A small network was shown many inputs. Here are its activations along a few directions, one row for each input.
Each table varies a few parts of the input and shows all the possible inputs, shuffled.
Descriptions start from the smaller parts, as in this example, which fits no table here: one of 2 separate values, together with either a single point or one of 11 places around a ring or (one of 5 places around a ring, together with one of 6 places along a line).
Shared parts are said once, and a part with two or three values counts as separate values.

Other details of the inputs shift rows strongly along two fixed directions, in all tables alike. That doesn't count.

Rows:
x1: [  1  -1   7  19 -20  -6  15  -5  13 -47   1  30]
x2: [  1   4  28  17  -3  -1  19 -15   7 -56  -2   9]
x3: [ -8   5  -3 -13  -6 -11   2   9   1  22   5 -18]
x4: [ -6   1   2 -17   0  -4   0  15   1  19  15 -10]
x5: [  4  -3 -14  -6   2   8  -4  26  -2  17   0 -24]
x6: [ 10  -1  14  20  -8  -9  -9 -15  25 -46   5  10]
x7: [  4  -8 -23  -3   3   6   2  29  -3  19   2 -16]
x8: [ 22 -15 -17  38  -2   0  -1  -5  17 -44 -10  12]
x9: [  3  -6 -19  -5   2   7   0  27  -2  18   1 -21]
x10: [  8  -4   3  26 -12 -17  -2 -21  21 -39  -4   9]
x11: [  3  -2 -14  -6   1   9  -5  25  -2  16  -1 -25]
x12: [ -9   4 -10 -10  -6 -12   6  11   1  24   6 -12]
x13: [-15   9   7 -22 -12   4  14  18 -10  13   7   2]
x14: [  4  -6 -17  -5   2   7  -1  26  -1  18   1 -22]
x15: [  1  -1   6  19 -20  -5  16  -5  12 -46   0  32]
x16: [ -6   0  -2 -16   0  -4   1  17   1  20  16  -6]
x17: [  6  -8  -6  -5  64  28 -31 -68 -51  62 -29  48]
x18: [ -7   2   3 -17   0  -3  -1  14   1  20  15 -10]
x19: [ 11  -4  22  24   8  -8   6 -20  19 -52   7  -3]
x20: [-15  10  10 -23 -13   4  11  17  -9  13   6   0]
x21: [ -9   9   3 -15  -7  -9  -4   6   1  20   3 -23]
x22: [  1   1  11  17 -20  -4  13  -8  11 -47  -1  29]
x23: [ 12  -7   9  23  -9 -11  -4 -13  25 -44   7  15]
x24: [-15  11  11 -24 -13   6  11  17 -10  12   5  -1]
x25: [ -9   8  11 -12   9  -8  11   2  -3  13   6 -38]
x26: [ -9   8   3 -14  -7 -10  -3   7   1  21   5 -22]
x27: [ 17 -12  -7   7  81  43 -24 -64 -60  50 -45  15]
x28: [  3  -7 -27  -2   3   6   5  30  -2  21   2 -15]
x29: [ -7   2   0 -16   0  -4   2  15   1  20  15  -8]
x30: [ -9   6  -5 -13  -6 -11   3   8   0  23   5 -16]
x31: [-15   8   4 -21 -12   3  14  20 -10  14   7   5]
x32: [-16  10   9 -23 -12   5  12  17 -10  14   6   1]
x33: [  4  -4 -17  -6   2  10  -2  26  -2  17  -1 -23]
x34: [-10  11   4 -15  -7  -9  -5   6   2  19   3 -24]
x35: [-16  12  13 -24 -13   5   8  16 -10  12   6  -2]
x36: [  9  -2   5  25 -13 -15  -4 -21  21 -39  -5   7]
x37: [ 17  -9 -15   5  65  43 -40 -61 -54  56 -48  30]
x38: [ -7   5   8 -18  -1  -2  -5  13   2  18  15 -14]
x39: [  3  -7 -26  -2   3   5   4  29  -2  19   2 -17]
x40: [ 10  -9   0  26  -7 -13   2 -10  24 -41   8  22]
x41: [  9  -6  -1  28 -12 -18   0 -18  21 -38  -3  14]
x42: [ 11  -5  11  21  -9  -9  -5 -13  24 -44   6  13]
x43: [-16  14  14 -25 -13   5   7  15 -10  11   4  -3]
x44: [  9  -3   5  26 -13 -17  -3 -21  22 -39  -4   8]
x45: [ 23 -17 -15  38  -3   0  -2  -4  17 -46 -10  11]
x46: [-17  15  15 -24 -13   6   7  15  -9  10   4  -4]
x47: [  22  -14   -6   40   49   12  -31 -101  -29    0  -47   67]
x48: [ -7   6   8 -19  -1  -2  -6  12   2  17  13 -15]
Description of these inputs: one of 4 places along a line, together with either a single point or one of 11 places along a line.
The inputs of x35 and x5 match in every part but the place on the line of 4. If x22 is changed in the same way as x35 into x5, which row does it become?
> x8
The inputs of x12 and x40 match in every part but the place on the line of 4. If x30 is changed in the same way as x12 into x40, which row does it become?
> x29

Rows:
x49: [-11   7   0 -41  25  39   6  -3 -58  70  -7  26]
x50: [  4  -3   2  27 -13   7   2 -15   2 -54  -7  54]
x51: [ -37   22  -31  -42  -40  -46   28   92   19   67   30 -115]
x52: [ 15   1  32  21   2 -14  -2 -54  15 -47   2  18]
x53: [ 25 -32 -50  -9  63  48 -31  26 -35  80 -11  -9]
x54: [  9  -2   1  30 -16   8  -1 -16   1 -50 -11  55]
x55: [ 23  -3  16  35  10  51  15  -7 -19 -77 -44   1]
x56: [ -22    6  -29  -43  -32  -35   21   96   25   70   46 -124]
x57: [-21  11  29 -45  53  11   0 -34 -41  71   4 -10]
x58: [  8   5  24  19   1 -17 -14 -52  16 -48  -1  19]
x59: [-19  14   1 -11 -91 -29  49 108  61 -79  55 -31]
x60: [-14   5 -21 -40   8  23 -13  -4 -41  85 -16  34]
x61: [-18   7   3 -44  34  34   5   2 -60  66 -12  26]
x62: [-18  14  26 -48  45   5 -10 -31 -42  71  -3 -10]
x63: [  5  -1  40  25  11 -13   2 -51  16 -49   3  19]
x64: [ 11 -12   0  27 -24  -4  -3 -17   1 -43 -17  57]
x65: [-17  13 -10 -36  21  34  -8   3 -45  81 -14  33]
x66: [  21  -19  -20   23  -36  -44    2  100   89  -56   64 -101]
x67: [ 33 -31 -42  52  -1   6   4 -11   9 -35 -25  21]
x68: [ -7  -2 -53 -12  24  18   3   3 -52  82 -42   2]
x69: [  9   7  22  28  -1 -18 -17 -48  26 -35  -4  26]
x70: [-21  16  14 -41  36   5 -24 -32 -38  77  -1  -7]
x71: [  9   5  23  27  -2 -18 -19 -51  16 -41  -4  22]
x72: [  4  -8  17  29  -3  13  19 -16  -1 -57  -5  54]
x73: [ 43 -31 -45  52  17  15 -11  -1  18 -41 -16  21]
x74: [  2 -13  -8  26 -26   3  -6 -20  12 -42 -15  60]
x75: [ 39 -23 -24  53  31 -12 -31 -34  30 -34  -6 -13]
x76: [ 10  -4  22  25 -10 -29 -21 -50  16 -35 -10  23]
x77: [-38  30   1 -74 -57 -42  15  84  33  68  54 -83]
x78: [ -7  17  29 -31  57  47  -9 -21 -58  50 -38 -63]
x79: [-22   7  16  -7 -75 -26  70 108  59 -82  62 -33]
x80: [  2  -5  14  25 -11 -22 -24 -54  26 -34  -8  27]
Describe the family of inputs behind these rows.
> one of 2 separate values, together with either a single point or one of 4 places along a line or one of 11 places along a line
A walk changes only the place on the line of 4. It starts at x51 and steps to x56. List the rest of the walk in order.
> x75, x66
Which other rows does x53 become when the place on the line of 4 takes its other values? List them by row number.
> x67, x68, x73

Rows:
x81: [ -8   5  13   2  -4 -12  -1 -22   3  -7   1  15]
x82: [ -8   9  18  -1   0  -2   7 -17  -4 -16  -1  10]
x83: [-10   5  -5 -31  10  14   1  24 -22  49   3 -27]
x84: [-25  22   5 -41 -10   8  10  15 -30  51  -8 -17]
x85: [  8  -6  -3  11   6   8   0  -4  -2 -13  -8   5]
x86: [  6   0   9   9  10   1  -4 -15   1 -12  -4  -4]
x87: [  8  -4  -5  12   3   7   2   0  -3 -13  -9   6]
x88: [  6  -5 -11  15   3   9   5   2  -4 -12 -13   9]
x89: [  8  -3   2   9   7   5  -3  -8   0 -12  -7   1]
x90: [ -7   8   5   3 -21  -9   0 -18  -1  -5 -15  16]
x91: [  6  -2   6   9   7   2  -4 -11  -1 -12  -4  -4]
x92: [ 9 -6 -7 11  1 -3 -8 -9  5 -7 -3  6]
x93: [  2  -3   8  -1  -3   5 -12  -4   6  -8  10  29]
x94: [ -1  -1  11   1   5   4  15  -7  -5 -15   4  21]
x95: [  6  -5  -3   9   3  -8  -8 -10   8  -7  -2   1]
x96: [-11   3 -23 -25   6   7   2  28 -20  57   1 -16]
x97: [  8  -5  -5  10   3  -4  -9 -11   7  -5  -3   5]
x98: [-20   5   0 -39   8   2   9  19 -21  60  17  -3]
x99: [  2   1  15  -3   2  15  -4  -1  -1 -17   6  24]
x100: [  6  -2   2  10   7  -9 -10 -18   9  -6  -1   0]
x101: [-11   5  -6  -2 -76 -30  46 107  63 -61  47 -62]
x102: [-12   8  -1 -32  13  -3  -5  11 -10  58  11 -33]
x103: [  7  -7 -16  13  -1   2  -2  -3   3  -5  -6  11]
x104: [  5  -4   4   8   6   2  -3  -8   0 -14  -6  -3]
x105: [  8  -7 -10  11   2  -1  -6  -8   4  -6  -4   9]
x106: [  8  -5 -12  13   0  -2  -4  -3   3  -6  -5  10]
x107: [  7  -4  -1  10   4  -8 -10 -14   7  -6   0   0]
x108: [  5   0  11   8   9   0  -2 -16   4 -12  -2  -9]
The inputs of x92 and x83 match in every part but one. If x95 is changed in the same way as x92 into x83, which row does it become?
> x104
Describe the family of inputs behind these rows.
> one of 2 separate values, together with either one of 4 places along a line or one of 10 places along a line
Which other rows does x91 become when the choice among 2 separate values takes its other values? List them by row number.
> x107
Which other rows does x85 become when the choice among 2 separate values takes its other values? List them by row number.
> x105
